These are the activations of a small neural network, seen along a few directions. Each row is one input.
In each table, some parts of the input vary, and every possible input appears once, in random order.
Descriptions start from the smaller parts, as in this example, which fits no table here: one of 2 separate values, together with either a single point or one of 9 places around a ring or (one of 4 places along a line, together with one of 8 places around a ring).
Shared parts are said once, and a part with two or three values counts as separate values.
In the rows, 128 means zero.

Other details of the inputs vary at random and push rows far along two fixed directions, the same in every table; ignore that.
These rows show it; all are for the same input, with only those details redrawn:
[111 179 109 104 150 221 113 140 144  86 112 140]
[114 130 175 180 132 172  97 149 144  75 104 156]
[152 104 135 140 115  94 140 125 120 141 154 138]
[147 158  65  58 134 150 156 115 122 151 162 121]

Table:
r1: [136  94 131 138 130  88 143 124 123 144 144 135]
r2: [ 95 159  99  91 145 187 121 136 138 124 110 114]
r3: [158 187  65  70 111 129 141  96 123 140 152 100]
r4: [114 130 178 177 148 176 113 168 153  77  82 159]
r5: [142 152  65  55 142 143 160 118 133 157 155 123]
r6: [122 105 145 131 114  83 133 110 116 152 132 113]
r7: [149 123 126 142  98  72 122 112 123 132 132 113]
r8: [130 154  56  44 150 151 161 130 107 177 131 114]
r9: [132 110 145 131 126  76 135 112 123 133 150 117]
r10: [ 84 174 103 103 162 219 116 138 136 101  98 136]
r11: [125  93 131 136 119  91 134 127 111 162 129 133]
r12: [158 131 132 143  99  73 124 112 134 138 135 117]
r13: [130 162  72  74 104 133 134 105 117 150 120  97]
r14: [108 124 166 174 157 168 115 159 141  81  86 151]
r15: [108 148  99  78 142 159 126 110 128 143 119 104]
r16: [124  99 135 139 122  86 140 124 121 148 147 121]
r17: [149 118 149 133 115  83 130 112 123 129 163 119]
r18: [111 179 109 104 150 221 113 140 144  86 112 140]
r19: [127 111 183 165 124 100 111 130 145 103 128 133]
r20: [131 150  51  50 158 156 153 127 105 184 130 113]
r21: [117 115 180 179 131 134 101 151 156  89 114 144]
r22: [160 106 140 139 118  95 154 140 116 144 142 138]
r23: [135  96 136 140 132  92 154 138 108 157 132 133]
r24: [133  99 133 137 125  83 142 127 129 137 150 123]
r25: [139 121 127 145  94  76 126 109 120 141 128 110]
r26: [135 104 143 160  90  89 109 114 117 143 106 114]
r27: [127  88 127 141 128  94 128 124 110 171 127 133]
r28: [125  88 131 138 124  92 126 124 121 164 135 118]
r29: [124 119 183 183 122 138 102 145 146  85 123 141]
r30: [122 108 146 135 122  81 142 109 118 142 145 114]
Question: Changing only one part turns r24 into r2. The same change can be made to r1. Which row results?
Answer: r11
Question: What is each input in this table made of?
Answer: one of 5 places along a line, together with one of 6 places along a line
Question: A walk changes only the place on the line of 6. It starts at r20 and steps to r8. List the rest of the walk in order.
Answer: r23, r14, r4, r22
Question: Which other rows does r30 become when the place on the line of 5 takes its other values? List them by row number.
Answer: r10, r16, r23, r25
